Each row below is a small network's average activation on inputs in which a field has the value named, seen along a few directions.
Values that are neighbours, or in one group, have similar rows; names and order tell nothing.
Random noise pushes rows far along 11 fixed directions. That doesn't count. These rows show it; they differ only by the noise:
[-553 -348 -564   85  -45   -5  160   70   55 -144   50  -17 -134  -32
   69  176 -326   -7  318   -3   65 -150  -70   87 -198]
[-298  -37 -296  203 -216   67  -44  145   41   16 -102   34 -165  -35
  196   13 -122   47 -167  360  -18  112 -496  -19  -82]
[ 147  155   47  715  204  235 -161  218    0  196 -277  305  275 -126
  218  -33  -76 -140  -89  -36  267  252  -17 -120   -7]
[ 295 -331  211 -249   57 -438  316  200 -186 -133   10   54  302  -32
 -548  209   65 -262  360  -22 -149  194 -294  -40 -150]
[ -97  265   70   90  -40 -117   21 -117 -195  223  116  -61 -121  166
  -78 -202   28 -242  -74  -48 -161 -148   -4 -243  -64]
[-237  -71 -269   99  -46 -158   48   30  150    3   17  -94  -84  -14
  103   90 -135  172  -10   33  138    9   21  138  -11]
[  96 -103   31 -285  -76 -315   24   54 -100  -23   60   27  229  248
  -58   54   23  192 -108 -298 -102  106  397  -88  122]
[ -49 -228 -162  176   78 -297  268  120 -124 -153   51   -7  -15    9
   95   89  -93 -234   81  -86  -31  -15   22  -58 -174]
[ -96  175 -130 -367    9  160  -64 -119  116 -264   33   -5  245   98
 -257  181   90  333  304 -214  116  -95  179  184  -48]
[  86  -71  -15   75   -6 -149   88  -33  -10 -278  117 -115 -445  -16
  173  -75  102  -56 -152   -2  -26  -40  -68   33  -36]
[-139  227   19  371   70  -71 -204 -122  150  282 -189   11   21  -87
  226   38  210  141   91   62  138  122  -13  164  150]
[-118 -220 -261 -225 -301  222  -59  278  105  -25 -117  107   47  -95
  -79   94 -398  263 -332  305   74  215 -399  -20   48]
[-171   56 -283 -500   -4 -325  407 -107  231  123   38 -357  324 -281
  -89  349 -495  203 -238  127  279 -196  233  291   31]


Field Liva:
n11: [-191  113 -232  190  -87   83  -39  242  171  135  -47  -83   39  -37
 -242  -45 -254   88   16  292  146   80 -403   62 -176]
n6: [-126   35  210 -261 -127  188 -242 -136  130  282  -31   38  -49   90
 -203  -90  114  210  133  161  -57   -4 -120   68  186]
n1: [ -81   65   64   10 -127  110   19 -159  -15    9  174 -137 -379  110
  -61 -222   35  -85 -128    6 -117 -203   47 -100   48]
n4: [ -34 -373    9   55    9  235 -229   10   -5  135   -2  182 -230  -48
  -48  -73 -171   59   89 -288   -2  104  202  -73  226]
n7: [ -92 -529 -434 -391 -268  -79  113  335 -221 -453  -79  160  324   99
  328  241 -194   65 -168  180 -303  217 -170 -100 -163]
n9: [-107 -452 -131 -292  -71 -156  154   69 -118  -33   54  -91  -60 -141
  -16   51  -84 -251  215  205 -243  -66 -211  -19  -88]
n5: [ 279    6   84 -880 -109 -207  325 -171 -254 -150  267 -279  183  103
  -32    3 -113 -138 -407   -9 -282 -328  356 -164  -19]
n2: [ -58  176 -114 -180   14  474  -37 -176   89 -354  -13   15  -64   22
  397   24   54  208 -232  -57  -19 -246  317  116   95]
n3: [-500  -44 -301  189   59   76   52  -65  269   32    9  -61 -119  -17
  262  135 -111  152  184  115  153 -166   85  212  -84]
n8: [ 176 -209   23 -167 -109 -145  184  134 -314 -344   99   66  106  256
  252  -28  102 -211 -133   61 -322  -20  -87 -236 -241]
n10: [-307  300  -96   67  -90  268 -269 -108   32  159 -126   89  212  160
  203   41  239  327  109 -143  -59  -51  192   41  106]
The values of Liva form a ring.
A walk along Liva starts at n8 and steps to its neighbour n5. Put n11, n9, n2, n10 in the order it reaches them.
> n9, n11, n10, n2
What is the length, in steps, of the shortest route from n4 to n1?
> 2

Field Rade:
e5: [ -69    8 -198 -343  -18   80   98 -195 -208 -481  -48  -39   70  -49
  440  195  379 -160  139  174 -331 -201 -205   95 -203]
e6: [ -47   37  -25   38  136  -54  -26 -259   58  196 -257  -57  -46 -473
  413  187   -6   63 -101   55  147   12  141  275  295]
e2: [-188  -91 -203 -106 -225  234   46  254  -25 -210   43  143   43  263
  -15    3 -205  101 -131   72 -123   17 -163 -204 -153]
e1: [-106  224 -218  777  -28  145  -87  412  -75  206  120   34    6  217
  -57 -442 -318 -288 -260  174   78   86 -241 -372 -358]
e9: [-338 -215 -321  169   -9 -150  301  239   -9  -49   83   -1  120   89
 -472  130 -248 -119  448    1   32  -51 -244   11 -330]
e3: [-518  472 -128    7   21  340 -227 -506 -112  129   35   -8   69  178
  465  -71  265   33   94  -70 -154 -421  337  -38   -3]
e10: [ 156  341  131  288  123 -344  108   12 -150   79  -96  -54   89  -57
    7   15  187 -314   65   89  -44  119 -305  -82 -208]
e11: [  31  101    7 -303 -123  152  147   68  -48   96  -89   89  290  -43
  -36   97 -190    0 -341  165  -65   -8  -64  -82   84]
e8: [-374 -278  -48 -103   17   40  -34 -159 -238  107 -247  291  259   77
  352  210  240 -178  467  -62 -368  -56   70  -47   66]
e7: [-143  513 -185  -34  101   -5   38 -301  249 -163 -201 -210  385 -174
  196  453  321  309  233   41  222 -128   36  431  -56]
e4: [ 175   59   26 -456 -127   -7    0  125   37 -343 -299   97  662  -70
  100  383  283  223   57  407  -30  272 -433  168  -72]
The values of Rade form a line.
List every value one step from e4, in the order listed.
> e5, e3
List every value one step from e6, in the order listed.
> e10, e7
List every value one step from e2, in the order listed.
> e11, e8
